A small network was shown many inputs. Here are its activations along a few directions, one row for each input.
In each table, some parts of the input vary, and every possible input appears once, in random order.
Descriptions start from the smaller parts, as in this example, which fits no table here: one of 6 places along a line, together with either a single point or one of 9 places around a ring or (one of 3 separate values, together with one of 8 places around a ring).
Shared parts are said once, and a part with two or three values counts as separate values.
In the rows, 128 means zero.

Other details of the inputs vary at random and push rows far along three fixed directions, the same in every table; ignore that.

A family of inputs:
row 1: [113 121 112 143 134 124 127 109 133 123 121 113 137]
row 2: [115 113 143 128 142 133 123 138 129 125 145 155 121]
row 3: [151 127 122 127 108 137 133 129 111 138 124 110 125]
row 4: [155 137 135 125 119 134 132 144 121 129 129 129 135]
row 5: [ 81 130 119 130 157 118 124 110 153 111 135 148 120]
row 6: [128 120 112 142 131 123 129  97 123 125 137 113 128]
row 7: [132 112 154 115 112 121 131 213 148 137 150 152 148]
row 8: [111 111 170 111 135 154 131 169 113 131 154 197  99]
row 9: [158 115 147 122 109 127 133 179 129 144 139 118 151]
row 10: [117 117 154 116 122 140 125 177 132 136 126 150 124]
row 11: [143 124 119 134 113 107 130 159 156 136 115  79 175]
row 12: [157 124 139 129 126 168 131  81  67 129 125 138  79]
row 13: [129 119 130 129 115 112 129 189 159 134 126 117 169]
row 14: [152 139 124 134 125 125 128 118 125 134 127 103 141]
row 15: [127 119 180  94 112 139 133 244 140 140 153 190 128]
row 16: [173 131 129 135 106 146 136 111  88 144 128 105 121]
row 17: [ 81 137 122 129 163 110 116 111 166 110 139 148 128]
row 18: [ 87 130 172 103 152 154 127 167 124 111 147 222  78]
row 19: [100 109 168 112 141 144 125 186 132 126 157 206 109]
row 20: [159 134 126 135 122 149 134  91  88 128 125 119 109]
row 21: [ 98 143 102 142 153 107 121  82 154 113 134 118 136]
row 22: [197  92 145 104  78 132 136  89  35 165  93 115  99]
row 23: [171 113 139 127  90 168 140 127  67 151 115 112 104]
row 24: [119 132 106 140 143 104 125  99 154 119 131  98 148]
row 25: [125 116 129 130 124 147 131 120 112 132 122 135 113]
row 26: [ 96 133 135 123 150 136 125 115 129 116 142 166 103]
row 27: [146 120 137 128 120 174 132  86  67 128 108 134  73]
row 28: [ 86 150 118 126 160 117 121 117 162 100 124 154 121]
row 29: [139 107 141 128 111 163 136 122  83 140 123 137  97]
row 30: [123 143 129 125 135 107 124 153 161 124 132 120 150]
row 31: [107 146 119 129 152 124 124 102 142 106 130 148 116]
row 32: [109 127  91 148 145 115 123  69 138 115 126 106 129]
row 33: [125 140  96 141 138 111 124  82 142 119 116  83 140]
row 34: [139 117 112 143 120 119 127 122 133 132 115  85 151]
row 35: [168 125 111 136 102 111 136 139 135 141 131  77 166]
row 36: [110 133 134 127 153 135 121 104 128 119 137 151 113]
row 37: [100 146 119 130 145 119 123 131 159 118 117 135 139]
row 38: [116 147  97 145 154 117 122  63 141 114 129 113 138]
row 39: [ 92 138 125 133 159 120 120 107 149 115 142 154 128]
row 40: [180 128 114 142 102 118 131 122 121 146 125  65 164]
row 41: [122 115 127 130 127 115 125 151 145 128 132 116 142]
row 42: [151 141 136 123 115 116 130 179 149 138 135 121 163]
row 43: [ 96 123 109 141 148 119 123  92 139 114 132 128 121]
row 44: [134 118 131 128 121 173 131  86  74 133 117 145  78]
row 45: [141 130 151 114 122 136 131 164 123 126 132 144 118]
row 46: [160 130 111 137  98 112 133 142 134 142 122  72 162]
row 47: [123 137 130 127 128 123 125 149 147 128 114 116 143]
row 48: [144 134 132 125 114 139 133 148 122 128 111 124 130]
row 49: [ 96 152 101 139 154 111 122  86 153 110 122 118 129]
row 50: [ 99 121 148 116 137 135 122 154 136 126 137 163 107]
row 51: [100 123 145 119 134 143 124 153 133 128 128 169 113]
row 52: [137 130 128 130 109 115 130 172 149 139 120 102 165]
row 53: [ 88 141 120 133 162 114 117 110 162 113 141 155 135]
row 54: [168 132 116 132 106 111 132 140 135 139 126  72 163]
row 55: [ 77 139 115 129 158 113 117 113 165 110 133 152 126]
row 56: [148 123 131 126 109 113 136 170 143 138 139 107 160]
row 57: [120 127  94 147 142 122 124  53 124 118 119  90 119]
row 58: [102 141 122 133 157 125 123  97 140 114 138 145 126]
row 59: [109 150 100 144 150 123 125  72 138 106 106 109 128]
row 60: [ 93 122 127 103 149  92 118  80 124 122 105 179 116]
row 61: [168 112 129 131 100 164 135  92  65 147 133 122  88]
row 62: [162 115 130 129 101 167 138  96  62 143 123 117  84]
row 63: [ 83 145 123 131 156 128 122 111 148 112 119 150 118]
row 64: [126 133 150 113 122 135 133 178 130 123 129 154 118]
row 65: [145 119 139 130 115 114 131 181 144 138 144 121 164]
row 66: [134 143 129 121 115 106 129 188 165 132 127 116 163]
row 67: [153 117 145 121 108 167 133 118  72 142 123 135  78]
row 68: [130 139 129 123 129 117 127 151 147 118 119 117 138]
row 69: [107 110 136 129 145 140 123 108 116 121 143 156  96]
row 70: [153 111 141 127 115 158 134 117  85 141 140 144 102]
row 71: [153 131 120 132 108 116 130 153 142 138 110  77 167]
row 72: [125 138 130 127 131 131 130 122 124 127 134 136 116]
row 73: [154 132 147 115 103 129 134 189 130 143 137 133 139]
row 74: [159 127 115 112 100  59 131 133 140 146  95  88 192]
row 75: [126 132  91 145 133 112 128  81 141 122 121  88 142]
Each input here is: one of 3 separate values, together with either a single point or (one of 4 places along a line, together with one of 6 places along a line).
- The inputs of row 25 and row 29 match in every part but the choice among 3 separate values. If row 66 is changed in the same way as row 25 into row 29, which row does it become? => row 49
- The inputs of row 31 and row 18 match in every part but the choice among 3 separate values. If row 42 is changed in the same way as row 31 into row 18, which row does it become? => row 16
- Change only the place on the line of 6 in row 29. List by row number the other rows that result. => row 1, row 23, row 52, row 59, row 63
- Change only the place on the line of 4 in row 67. List by row number the other rows that result. => row 14, row 30, row 47
- A walk changes only the place on the line of 6. It starts at row 64 and steps to row 49. List the rest of the walk in order. => row 62, row 46, row 5, row 43

A family of inputs:
row 76: [137 145 107 141 129 103 126 133 170 119 130  69 162]
row 77: [153  97 141 114  89 140 136 162  94 149 123 138 118]
row 78: [120 121  95 136 135 119 128  51 112 116 121 124 105]
row 79: [109 136 121 115 135  74 122 165 189 128 136 115 170]
row 80: [166 119 149 130 107 162 140 166  98 138 135 133 128]
row 81: [124  94 163 107 114 142 133 180 104 135 128 173 107]
row 82: [ 85 157 125 121 159 136 119  75 127 110  86 162 100]
row 83: [116 122 145 115 125 109 122 177 155 147 132 140 156]
row 84: [115 129 158 119 139 170 127 139 107 135 151 180  87]
row 85: [148 123 121 120  99 100 137 153 136 142 131 106 150]
row 86: [138 120 162 118 122 158 135 184 110 123 147 173 103]
row 87: [ 99 148 113 140 137 108 126 157 182 126 133 116 170]
row 88: [ 96 148 118 135 163 138 119  80 134 111 146 149  93]
row 89: [124 129 143 111 131 111 123 152 140 135 145 151 129]
row 90: [149 175 102 125 127  92 126 107 148 115  90  85 159]
row 91: [131 130 111 137 121 142 127 104 119 135 127  95 115]
row 92: [122 144 134 124 126 125 132 170 147 126 151 144 133]
row 93: [145 120 148 132 131 173 132 118  88 129 135 143  99]
row 94: [142 126 109 131 127  82 128 132 160 122 119  78 173]
row 95: [130 126 117 142 128 148 125  88 111 127 124  96 106]
row 96: [105 114 145 118 124 163 130 161 115 124 137 178  90]
row 97: [142 114 119 133 109 122 130 128 121 142 117 119 149]
row 98: [153  99 157 111  97 139 130 164  96 153 126 125 116]
row 99: [129 127 152 112 130 102 122 177 153 131 142 142 149]
row 100: [142 151  93 146 126 102 129 129 165 116 133  88 171]
row 101: [ 87 122 132 130 160 123 114  88 136 123 125 150 118]
row 102: [142 107 166 107 117 134 134 186 109 132 141 177 116]
row 103: [123 123 138 118 126 114 128 163 145 132 135 159 155]
row 104: [ 94 131 114 122 130  83 124 155 177 127 128 123 167]
row 105: [111 150 111 139 143 109 126 153 182 115 136 126 177]
row 106: [106 142 118 127 140  91 125 134 169 127 136 134 171]
row 107: [128 135 103 146 134 111 125 126 160 116 118  72 162]
row 108: [ 88 122 126 124 162 123 118  65 125 111 132 154  86]
row 109: [119 136 136 119 128 126 128 171 155 128 145 131 126]
row 110: [219 154 100 137  82 140 141  61  65 149  73  43 141]
row 111: [ 94 120 120 127 157 113 126  93 135 105 127 154 109]
row 112: [132 114 160 114 117 152 138 199 122 124 142 165 107]
row 113: [113 128 102 158 152 153 127  49 107 113 117 119 105]
row 114: [159 139 131 135 117 128 128 147 134 131 139  95 142]
row 115: [153 138 131 138 122 134 128 140 135 136 135  96 153]
row 116: [119 113 145 122 128 111 128 181 150 132 123 146 161]
row 117: [128 128 116 139 148 127 120  46 109 127 124 116 121]
row 118: [112 126 133 130 147 144 127 118 128 108 136 140  99]
row 119: [134 125 112 141 132  91 123 126 159 130 111  82 185]
row 120: [213 148  96 130  77 131 143  69  69 143  73  37 122]
row 121: [101 133 130 135 145 151 122 113 129 131 135 144 106]
row 122: [ 91 132 124 127 166 130 117  58 122 123 136 164 102]
row 123: [172 107 157 114 104 136 134 161  91 142 134 133 121]
row 124: [101 122 125 135 144 145 128 122 129 110 127 144 107]
row 125: [ 96 138 123 139 172 145 119  73 125  97 139 153  89]
row 126: [107 132 129 125 121 128 131 173 151 129 137 134 134]
row 127: [101 149 109 132 137 103 130 147 178 114 141 118 148]
row 128: [152 102 150 108  93 138 131 164  96 160 129 128 114]
row 129: [105 142 107 133 139 106 128 149 180 107 136 124 151]
row 130: [162 128 146 126  96 159 141 166  99 150 143 133 125]
row 131: [ 98 120 128 128 136 133 125  96 114 134 128 160 108]
row 132: [ 93 136 117 127 153 116 122  74 126 115 141 163 101]
row 133: [114 132  95 155 141 149 126  57 115 119 120 119 112]
row 134: [221 129 122 121  57 159 145 102  40 161  70  57 106]
row 135: [ 88 134 127 143 163 149 117  84 133 116 131 143 102]
row 136: [160 111 153 131 106 163 134 169 100 144 127 119 125]
row 137: [165 104 153 120 106 147 138 149  85 144 128 146 125]
row 138: [116 111 150 111 132 148 128 126  95 125 143 201  80]
row 139: [133 121 109 134 126  87 124 134 157 127 112  76 177]
row 140: [146 118 126 134 135 132 127  81 100 130 122 118 128]
- Describe the family of inputs behind these rows. => one of 5 places around a ring, together with either a single point or (one of 2 separate values, together with one of 6 places around a ring)
- The inputs of row 92 and row 87 match in every part but the place on the ring of 5. If row 90 is changed in the same way as row 92 into row 87, which row does it become? => row 82
- List by row number the other rows that have the place on the ring of 5 in common with row 80. => row 84, row 93, row 103, row 105, row 106, row 110, row 115, row 117, row 122, row 130, row 137, row 140
- Change only the place on the ring of 6 in row 77. List by row number the other rows that result. => row 81, row 98, row 104, row 128, row 139
- Change only the choice among 2 separate values in row 107. List by row number the other rows that result. => row 139
- List by row number the other rows that have the place on the ring of 5 in common with row 85. => row 76, row 78, row 79, row 94, row 108, row 109, row 111, row 112, row 118, row 120, row 127, row 129
- Change only the choice among 2 separate values in row 126. List by row number the other rows that result. => row 104
